A small network was trained on made-up records. Each row is its average activation on records with the value named, seen along a few directions.
Values that are neighbours, or in one group, have similar rows; names and order tell nothing.
In the rows, zero is written as 500.
Strong random noise was added to every row along 22 fixed directions; ignore it. To show where, here is one row again and again, with new noise each time:
[453 483 505 440 486 401 692 587 588 383 216 583 237 499 341 387 508 497
 752 366 585 478 329 480 491 257 600 548 368 195 637 535]
[481 445 650 414 476 424 682 295 429 449 489 432 493 220 565 537 498 617
 528 457 462 314 399 475 553 354 466 476 603 370 703 592]
[669 470 409 376 498 421 493 789 537 643 557 534 385 336 540 403 602 415
 414 520 428 517 609 388 414 397 383 481 412 726 446 670]
[380 343 374 473 608 543 492 469 599 460 507 607 541 736 431 464 564 469
 674 718 593 371 412 636 524 496 654 500 606 481 446 383]
[308 431 609 672 490 401 552 507 250 419 745 518 587 513 830 413 635 758
 538 671 645 494 541 761 607 572 619 415 617 813 544 560]
[387 490 311 651 524 585 407 352 532 482 666 399 830 691 327 550 446 452
 525 567 530 526 403 641 504 475 277 666 475 506 311 527]
[284 738 517 653 389 400 340 423 567 380 546 613 377 272 429 750 674 578
 455 368 640 565 395 660 624 676 631 409 425 619 512 375]
[322 552 255 572 367 530 633 458 967 598 359 490 543 417 812 475 339 435
 558 523 652 169 555 512 183 747 625 206 190 270 454 336]
[524 545 446 520 346 656 379 591 576 483 409 514 375 792 480 432 606 462
 464 479 650 566 504 491 395 531 544 496 347 538 516 498]
[519 453 383 656 428 243 568 620 478 556 635 480 374 293 351 606 511 441
 335 501 218 667 569 342 365 399 383 512 429 678 207 619]
[455 327 653 534 604 432 661 759 367 445 418 449 594 277 606 410 257 850
 441 497 415 606 448 456 355 393 455 458 652 422 531 520]
[100 150 242 594 322 554 558 564 566 496 564 721 326 796 327 309 753 503
 481 734 440 542 300 727 573 383 476 515 590 626 421 556]
[544 420 588 692 352 545 574 635 623 610 768 587 411 237 459 426 691 355
 450 537 306 580 381 484 681 638 530 596 655 440 444 382]
[411 415 515 535 383 342 416 463 409 593 320 412 318 551 389 582 591 616
 631 334 537 804 616 275 451 407 528 520 456 694 676 635]
[291 618 589 446 649 429 554 659 349 494 634 654 416 690 536 426 489 468
 509 509 469 409 481 457 656 194 527 675 421 282 438 504]
[502 515 480 657 352 505 761 819 673 371 465 508 550 460 298 455 370 579
 428 513 377 804 575 630 508 498 384 541 308 686 532 504]
[496 402 645 523 465 640 586 601 508 710 726 475 618 323 589 489 378 485
 180 595 195 618 509 357 654 480 367 584 744 415 442 493]
[151 293 502 331 495 771 483 785 691 664 507 653 704 591 422 560 331 783
 274 607 342 663 345 367 657 297 498 708 524 309 525 421]
[822 721 633 583 682 556 421 441 185 466 508 590 216 237 557 639 548 207
 622 445 307 445 623 549 435 528 611 525 238 542 533 841]
[583 469 428 561 374 567 464 332 481 750 617 394 595 497 374 372 683 199
 695 392 533 325 439 686 485 609 227 534 449 458 580 600]
[821 391 647 427 568 548 536 414 312 479 601 573 493 597 496 435 495 381
 478 682 226 484 511 456 601 545 628 564 663 426 354 459]
[767 572 567 554 505 566 356 493 496 336 420 389 480 441 440 422 379 581
 406 589 545 719 347 558 378 489 519 302 578 433 378 606]
[474 437 508 497 473 405 506 401 479 200 598 446 499 512 531 565 496 466
 468 514 411 390 566 242 309 404 551 516 600 433 477 378]
[544 574 485 454 492 510 422 364 513 365 548 486 564 641 521 547 580 388
 499 438 557 490 627 357 613 569 468 652 612 595 549 334]


Values of J:
j4: [335 601 325 742 705 374 300 455 730 469 729 360 780 366 798 249 433 514
 823 529 684 488 666 276 439 605 337 485 568 518 554 376]
j8: [649 462 480 551 569 549 606 619 447 689 492 559 425 631 301 403 459 514
 426 609 243 471 499 610 456 544 415 519 325 508 300 545]
j2: [470 391 589 601 419 406 446 597 494 539 711 580 517 363 183 578 563 553
 473 521 150 684 432 384 546 517 494 581 536 494 399 360]
j3: [447 824 550 736 470 228 888 729 684 374 777 407 499 451 499 409 491 460
 447 573 637 424 639 745 589 489 466 376 351 658 420 388]
j5: [388 245 238 204 505 577 585 582 521 543 279 582 637 454 744 513 412 348
 513 333 534 470 531 469 533 494 527 642 541 426 507 586]
j9: [453 414 641 324 443 633 506 327 197 447 401 507 499 541 467 558 423 367
 386 377 454 373 309 692 469 381 495 423 627 170 573 616]
j1: [488 562 283 420 596 677 362 709 575 425 563 531 736 557 575 713 509 260
 387 432 740 648 568 582 643 530 487 793 618 692 394 502]
j6: [512 571 414 595 607 800 277 264 660 543 495 336 682 572 597 307 349 654
 584 671 621 577 325 546 515 504 414 423 432 311 512 697]
j10: [581 374 330 390 234 737 397 539 687 455 444 494 522 534 341 739 737 403
 424 365 671 448 307 568 387 615 639 629 362 539 482 491]
j7: [313 423 366 645 452 438 439 452 555 304 610 490 618 868 235 428 435 416
 547 655 420 662 526 587 456 474 459 438 522 511 374 360]
J is arranged as 4 separate groups.
Which other values are in the same group as j6? Give them in the order they are listed.
> j8, j3
Which other values are in the same group as j5? Give them in the order they are listed.
> j10
Which other values are in the same group as j4? Give them in the order they are listed.
> j2, j1

Values of F:
f22: [567 588 537 171 536 490 470 480 481 419 344 599 616 532 387 396 380 599
 708 511 402 468 596 627 533 452 495 362 183 496 752 591]
f15: [358 452 593 552 222 255 462 100 414 381 495 381 515 642 319 397 473 795
 389 483 444 630 253 464 551 395 388 312 670 301 432 438]
f10: [397 426 674 601 492 590 528 298 613 633 581 317 592 516 568 444 366 568
 427 696 521 536 541 473 553 557 469 252 892 429 717 397]
f9: [438 476 291 271 273 427 448 442 508 453 596 501 788 524 420 483 557 262
 394 274 520 369 475 604 474 606 260 546 506 431 375 341]
f6: [690 514 408 518 533 448 591 578 605 782 267 374 500 484 215 747 375 378
 419 339 493 579 536 461 336 622 448 524 432 500 303 414]
f14: [375 550 646 617 423 690 217 449 526 892 655 450 588 312 511 581 663 695
 571 485 662 452 265 659 508 617 539 423 422 419 619 608]
f24: [619 593 409 541 645 217 649 603 511 586 445 472 471 411 477 454 432 437
 646 528 632 506 472 692 531 452 525 380 417 570 283 589]
f7: [474 436 398 386 290 416 372 253 366 521 444 455 473 639 490 586 650 532
 549 460 645 524 386 542 435 348 622 484 348 518 442 748]
f5: [541 507 598 696 580 450 514 397 517 326 592 377 559 392 495 407 484 612
 589 557 522 538 465 505 521 535 422 446 702 541 582 456]
f11: [338 501 233 507 317 443 523 446 466 501 467 663 607 768 673 403 569 362
 564 378 571 480 623 736 628 767 479 558 280 629 389 429]
f21: [368 399 463 523 459 575 646 672 659 659 482 491 284 500 739 338 627 678
 380 487 555 471 479 169 561 286 427 691 518 522 594 624]
f4: [364 422 481 638 445 664 473 632 617 583 519 436 445 490 484 499 477 488
 369 559 635 509 297 558 347 429 528 435 640 311 401 492]
f17: [557 613 555 452 502 466 664 767 559 580 526 484 422 659 510 459 536 386
 475 504 607 327 684 503 396 456 459 481 397 609 522 391]
f25: [501 742 489 866 629 491 386 563 701 623 439 370 239 465 417 222 562 574
 506 439 684 548 530 392 467 632 144 396 638 570 616 364]
f13: [ 88 456 537 579 561 513 404 612 386 559 603 613 565 688 455 527 429 381
 629 479 421 701 574 535 642 396 539 610 517 382 581 513]
f19: [540 483 682 766 545 434 484 426 568 699 650 404 449 385 266 604 472 670
 528 725 319 655 358 438 504 451 582 353 561 446 394 501]
f12: [614 519 377 693 437 526 466 367 534 434 497 414 479 495 484 363 515 258
 564 485 588 494 385 751 378 735 455 323 606 390 352 508]
f1: [556 420 460 627 471 337 388 453 454 399 640 476 559 768 398 394 712 656
 819 475 567 479 409 293 442 468 651 765 301 405 348 358]
f8: [465 505 571 568 503 435 541 402 442 449 630 585 415 402 366 557 576 530
 390 565 244 215 488 482 415 518 382 462 461 475 491 358]
f23: [576 407 524 572 471 662 482 558 443 808 411 389 456 489 492 626 497 315
 617 365 530 594 492 506 378 546 597 566 376 395 518 691]
f20: [594 634 478 494 580 536 556 455 326 480 276 583 528 410 438 344 440 748
 513 407 462 307 502 840 421 692 167 408 227 705 625 551]
f2: [759 697 596 652 654 501 368 463 457 421 570 444 538 553 371 548 383 506
 434 616 392 881 654 410 687 553 479 537 528 715 396 517]
f16: [392 440 456 561 373 596 896 465 743 792 392 498 502 667 857 264 513 740
 544 607 756 142 349 627 572 566 573 518 310 326 465 445]
f3: [495 521 578 409 511 451 350 476 383 526 376 406 610 501 374 479 298 651
 741 471 423 667 516 552 316 402 531 296 227 385 606 704]
f18: [540 397 442 478 337 479 446 647 404 394 567 498 668 344 472 574 666 489
 650 314 652 416 304 708 353 553 553 622 388 498 428 537]
F is arranged as a network in which each value has 4 neighbours.
Fewest steps between f18 and f8?
> 3
A value of F combines one of 5 hidden first parts with one of 5 second parts; all combinations occur once.
Changing only the second part turns f1 into f23. f25 has the same second part as f1; what does that change turn f25 into?
> f24
Changing only the second part turns f16 into f20. f17 has the same second part as f16; what does that change turn f17 into?
> f4
Changing only the second part turns f8 into f15. f2 has the same second part as f8; what does that change turn f2 into?
> f11
Changing only the second part turns f3 into f22. f18 has the same second part as f3; what does that change turn f18 into?
> f14
